These are the activations of a small network on made-up records, seen along a few directions, one row for each record.
Records have a field called SESIV. Each example row is followed by its value.
The largest differences between rows may come from other fields.
(in the rows, 500 means zero)
Random noise pushes rows far along 5 fixed directions. That doesn't count. These rows show it; they differ only by the noise:
[389 501 482 549 568 504 554 430 480 159 505 370 474 476 461 567 636 634
 538]
[404 428 350 591 689 483 484 416 606 374 487 511 487 461 330 567 525 683
 248]
[400 453 301 571 635 397 400 284 489 667 512 593 518 421 496 540 451 472
 400]
[713 507 227 442 263 351 541 218 346 756 471 755 693 517 561 327 503 493
 427]
[571 534 420 368 382 384 526 228 434 551 485 636 713 300 757 381 632 415
 703]
[429 491 370 658 541 428 419 443 338 625 536 493 408 647 360 577 373 457
 388]
[304 410 378 681 809 507 427 499 621 368 508 439 382 512 229 658 454 678
 181]

[329 418 121 644 515 455 424 162 295 541 612 438 340 597 502 648 488 554
 459]  zete
[350 420 149 570 758 413 413 143 611 664 470 538 416 416 482 617 461 545
 422]  neto
[527 513 519 487 567 492 613 586 599 315 385 473 488 462 345 448 561 647
 335]  duniv
[546 503 468 468 505 518 494 446 591 401 459 548 574 426 543 418 592 611
 456]  mir
[263 442 465 649 669 470 309 496 457 847 606 476 321 622 436 680 282 301
 400]  larup
[439 493 281 568 443 431 509 335 397 482 494 478 500 555 459 491 481 600
 451]  tuk
[651 519 769 269 373 672 665 794 653 143 507 523 624 386 604 407 692 641
 614]  fibi
[477 545 635 468 495 544 580 519 539 256 566 438 471 471 536 482 588 546
 674]  totis

Here are new rows. What is SESIV for each?
[470 569 381 532 347 505 622 337 330 382 568 370 435 546 583 517 575 544
 687]  duniv
[484 520 373 477 456 363 524 242 448 658 391 589 546 323 675 433 549 388
 673]  duniv
[369 571 542 597 617 349 322 531 377 874 476 512 378 470 520 560 289 174
 581]  duniv
[426 402 276 568 393 432 393 293 324 915 564 577 448 567 556 495 301 343
 534]  tuk
[582 527 679 377 337 521 430 603 322 718 596 538 578 461 700 457 420 170
 764]  zete
[370 518 513 641 536 493 474 509 298 400 558 345 354 639 411 620 455 468
 546]  zete
[712 486 710 404 491 582 524 807 699 455 472 634 702 423 315 416 492 580
 238]  zete
[583 493 471 472 435 520 541 482 506 398 499 548 600 501 413 468 556 625
 395]  zete
